Each row below holds a small network's activations on one input, seen along a few directions.
In each table, some parts of the input vary, and every possible input appears once, in random order.
Descriptions start from the smaller parts, as in this example, which fits no table here: one of 8 places around a ring, together with either a single point or (one of 2 separate values, together with one of 4 places along a line) or one of 11 places around a ring.
Shared parts are said once, and a part with two or three values counts as separate values.

Other details of the inputs vary at random and push rows far along two fixed directions, the same in every table; ignore that.

Table:
x1: [ -9  -6   1  -7   7   7  12  -5  -7 -13  -6   7   4   2  -1   2]
x2: [ -6   2  12 -21   7   2  10   2  -1  -3  -2   2   0   5   8  -4]
x3: [ -2   5  10 -20   4   5   6   4  -5  -9  -1   4   0   4   6   1]
x4: [ -5   0   2 -10   6   2   3   3  -8  -6  -5   5  -3   1  -1  12]
x5: [ -6  -5  14  -3   5   6  10  12  18 -13  18  -4  -9   4   8   1]
x6: [  2   7  -2 -13  10   5   5   8  -3 -13   0   5  -5  10   0  10]
x7: [  9 -11 -13  63 -50 -26 -57 -11  -3  73 -29  -3   3 -46 -16  14]
x8: [-23 -12  13   4  10   0  15   9  11 -16   7  -5  -3  -1  10   9]
x9: [-11  -9  19  -3   2   4   8  14  12  -8  15  -4 -10   0   9   4]
x10: [ -8   1   3 -12  14  -2   2   5 -11  -5  -6   5  -2   6  -4  13]
x11: [-14 -11  16   4   8  -5  15  12  -1 -17  14 -11  -4   5  13  -5]
x12: [ -4   3   2 -16   7   3  13  11   1 -12  -2   6  -4  11   6  10]
x13: [  0   4  -3 -10  10   4   4   2  -4 -12  -2   6  -1   5  -1  11]
x14: [-11  -7  15   3  -1  -5  10  13   8 -10  12  -9 -10   1  13   2]
x15: [ 109   19  -62   39  -25   27  -22  -84   11  -35   61   -5    8    4
  -28 -114]
x16: [-18  -7   2  -4   7   0  13   2   1   1 -14   6   5  -1   1   8]
x17: [ -9  -1   6 -16   2   1  11  10  -3  -7  -4   5  -6   7   5  11]
x18: [  2  10   5 -17   9   5  -1   7  -4 -10  -2   4   0   5   2   7]
x19: [-7 -1  0 -8  3 -2 10  3  5  1 -5  4  0  1  3  3]
x20: [-13  -7   2 -11  12   5  18  -6  -4 -11  -5   5   5   5  -1  -5]
x21: [-21  -8   1  -3  -9   5  10  20   6  18   1 -29  16  -3   6  16]
x22: [  2 -16  -6  67 -78 -40 -59   5  13 106 -36  -7  -7 -57  -1  25]
x23: [-11  -4   0  -6   9   5  13   0  -3 -12 -10   8   5   2   1  10]
x24: [-14  -9  13   8   7  -7  14  15   5 -15  12 -11  -4   4  14  -2]
x25: [ -2   7   8 -20   6   4   6   8   0  -9  -4   5   1   5   7   6]
x26: [  1 -15  -7  78 -86 -46 -67  12  19 121 -44  -6  -7 -65  -1  34]
x27: [ -5   3   2 -12  10  -3  -1  10  -9  -2  -4   3  -5   8  -3  13]
x28: [-14  -1   0  -4  16   2   9  -1  -5  -5 -10   7   7   6  -4   5]
x29: [-6  5 -1 -7 10 -2  5  2 -1 -1 -4  6  1  7 -2  5]
x30: [ -6   8   8 -14   8  -3  -2   7  -1   5  -7   4   2   5   4   7]
x31: [ -6   1  -6 -17  12  21  27  11  11 -14  18 -30  21  18   2  -4]
x32: [ -4   5  -1 -12  18   0   3   5  -6 -10  -4   6   0  10  -4  14]
x33: [ -8   3  11 -15   2  -2   5   9   4   7  -9   2   1   0   9   6]
x34: [ -8  -3   3 -14   7   1  15  -2  -1  -7   0   3  -1   5   3  -4]
x35: [ -5  -3  10   3   2  -3  12  10  14 -16  16 -10  -9   5  13  -3]
x36: [ -5   7  10 -20  13   1   4   1  -6  -3  -1   3   1   9   4  -2]
x37: [ 103   16  -57   36  -26   26  -22  -83    6  -33   60   -6    7    3
  -28 -113]
x38: [  87    2  -46   56  -26   23  -22  -78   16  -33   69  -17    5   -5
  -22 -112]
x39: [ -2   7   8 -19  13   0  -4   6 -10  -5  -2   3  -1   7  -1   6]
x40: [ -8   4   4 -13  10  -2   8   5  -5  -2  -2   4  -4  12   1   3]
x41: [-11  -1   1 -10  20   6  14  -8 -10 -14  -3   6   6  11  -6  -6]
x42: [  1   8  -2 -13  15   0   1   9  -5 -10   0   4  -3  14  -4  10]
x43: [ -5   2   4 -12   4   1   2  10  -7  -5  -5   4  -7   5   1  14]
x44: [ -1  10   6 -19  16   0  -4   9  -6  -7  -3   4   1   9  -1  10]
x45: [ -8   3   2 -14  14   0  10  -2  -6  -7  -1   5   0   9  -2   0]
x46: [  0   6   8 -18   6   5  -2   5  -8  -8  -2   3  -2   3   2   5]
x47: [-11   0   0  -5  19   2   3   1 -10  -9 -11   7   6   7  -7  15]
x48: [ -8  -4   0  -1   6   5   1  -3 -11  -5 -10   6   3  -3  -5   9]
x49: [  8  -7 -13  75 -74 -42 -69   5  13 110 -35  -5  -5 -55  -7  26]
x50: [ -8  -2  -2   0   9   5   2   0  -7  -7 -12   7   4  -1  -3  14]
Each input here is: one of 2 separate values, together with either a single point or (one of 4 places along a line, together with either a single point or one of 5 places around a ring).
Q: The inputs of x32 and x10 match in every part but the choice among 2 separate values. If x33 is changed in the same way as x32 into x10, which row does it become?
A: x2
Q: The inputs of x16 and x20 match in every part but the choice among 2 separate values. If x29 is changed in the same way as x16 into x20, which row does it become?
A: x45
Q: A walk changes only the place on the line of 4. It starts at x28 and steps to x29. List the rest of the walk in order.
A: x49, x30
Q: A walk changes only the place on the line of 4. It starts at x50 and steps to x13. List the rest of the walk in order.
A: x6, x18
Q: Change only the choice among 2 separate values in x24. List by row number the other rows that result.
A: x11
Q: Change only the place on the ring of 5 in x22. List by row number the other rows that result.
A: x17, x27, x40, x43
Q: Change only the choice among 2 separate values in x41. List by row number the other rows that result.
A: x28

Table:
x51: [ -1  -2 -10   4  -9   4   2  -4   3  14  -6  -7  12  -3  -4  -2]
x52: [-2 -7  0 14 -2 -5 -5 -8 -4  0 -4  8 -3 -8 -3 -2]
x53: [ 24  14 -13 -50  53  41  52 -37  -7 -90  40   7  11  48  -6 -62]
x54: [-6 -9 -8 20 -2  1 -1 -2  1  3 -2 -6  6 -6 -5  6]
x55: [  0  -1 -10   2  -5   6   2  -5  -1  10  -4  -9  14  -1  -6  -4]
x56: [ 14  12   1 -13 -10  -4  -9   2   2  14  -4   6  -6   1   3  -4]
x57: [ 14  13   1 -12  -8  -5 -13   3  -2  15  -4   4  -5   1   2  -2]
x58: [ 7  5  3 -4 -7 -6 -9 -5 -3 10 -6  9 -5 -4  1 -5]
x59: [ -5 -12  23  18 -20  -7   8  24  36   5  39 -36 -11  -4  27 -17]
x60: [ 2  0  0 -1 -8 -2 -4 -7  1 10 -8  8 -1 -7  0 -4]
x61: [ 2  0  1 -1 -6 -2 -6 -6 -3  9 -7  6  0 -6 -2 -3]
x62: [ 14  10  -2  -2  -5  -3 -16   8  -1   8   4  -3  -5   0  -2   7]
x63: [  8   6  -5   2  -1   0 -10   5  -1   5   3  -7   3   1  -4   6]
x64: [ 16  14   1  -5  -8  -8 -20  11  -1  12   2   0 -11   1   1   8]
x65: [ 7  4  2 -6 -8 -5 -6 -6  0  9 -7 11 -6 -4  2 -7]
x66: [-11 -15  -8  22   0   1   6 -12  -4   0  -5  -2   9  -8  -7  -3]
x67: [ 8  6 -6  3 -4  0 -9  3  2  6  3 -5  2 -1 -3  4]
x68: [ 23  15 -13 -52  58  42  51 -36 -11 -93  41   5  12  51  -7 -61]
x69: [ 15  10  -4  -2  -7  -1 -13   5   3   7   4  -1  -6   0  -1   3]
x70: [ -7 -11  -3  17  -2  -3   3 -11  -1   0  -6   5   2  -9  -3  -3]
x71: [  2  -1 -10   9  -5   3  -3   2   3   7   1 -10   7  -1  -5   4]
x72: [ 11   6   3   4  -2  -5 -13   1   0  -2   3   8 -12  -1   0   1]
x73: [  7   1   0  10  -1  -3 -14   1  -3  -1   2   2  -5  -3  -4   5]
x74: [-13 -16  -7  21  -2   0   9 -11   0   1  -6   0   8  -8  -5  -3]
x75: [ 10   8  -2  -8 -10  -1  -7   0   2  14  -5   3   0  -2   1  -2]
x76: [ -7 -10  -4  19  -1  -3  -1 -11  -4   1  -5   3   3  -9  -5  -3]
x77: [-78  -4  41 -65  40  -4  44  59  -9  -5 -40   9   2  18  23  76]
x78: [  7   1  -1   9  -2  -2 -10   0   0  -2   2   4  -6  -4  -2   3]
x79: [ 0 -3 -3 15 -1 -2 -7 -1  0  1 -1 -1  1 -6 -4  5]
x80: [  3   0 -10   7  -1   3  -4   2   0   4   3 -12   8   1  -7   4]
x81: [ 3 -3  3  7 -3 -7 -3 -8 -1 -2 -3 13 -9 -5  1 -6]
x82: [ 18  14   0  -7  -8  -6 -16   8   2   9   4   3 -12   2   2   3]
x83: [ -7  -8  -8   9  -3   5   5 -12  -3   6  -6  -4  13  -5  -6  -6]
x84: [ 11   6   3   6  -3  -7 -18   3  -4   2   2   5 -11  -2  -1   4]
x85: [ 5  5 -5 -3 -4  2 -5 -3 -2 11 -4 -4  8 -1 -3 -3]
x86: [-2 -7  0 12 -3 -4  0 -9 -1 -2 -4 10 -4 -7 -1 -4]
x87: [ -6 -19  19  20 -27  -2  16  18  33  -3  33 -29 -11 -11  28 -15]
x88: [-4 -8 -8 20  0  2 -3 -3 -2  0  0 -8  7 -5 -8  4]
x89: [ 3 -3  3 11 -4 -9 -9 -7 -4  2 -4 11 -9 -7 -1 -4]
x90: [ -8  -9  -8  10  -7   3   6 -11   1  10  -8  -2  11  -7  -4  -4]
x91: [ 1 -3 -4 15  1 -2 -9 -1 -4  0  1 -3  2 -5 -5  5]
x92: [-77   0  48 -75  45  -4  42  66 -14  -9 -39  13  -4  23  25  81]
Q: The inputs of x55 and x51 match in every part but one. If x76 is changed in the same way as x55 into x51, which row does it become?
A: x70
Q: The inputs of x85 and x77 match in every part but one. If x59 is changed in the same way as x85 into x77, which row does it become?
A: x87
Q: Describe the family of inputs behind these rows.
A: one of 2 separate values, together with either a single point or (one of 4 places along a line, together with one of 5 places around a ring)
Q: Change only the place on the ring of 5 in x84. List by row number the other rows that result.
A: x57, x58, x64, x89
Q: Change only the choice among 2 separate values in x62. List by row number the other rows that result.
A: x69
Q: Change only the choice among 2 separate values in x64. List by row number the other rows that result.
A: x82
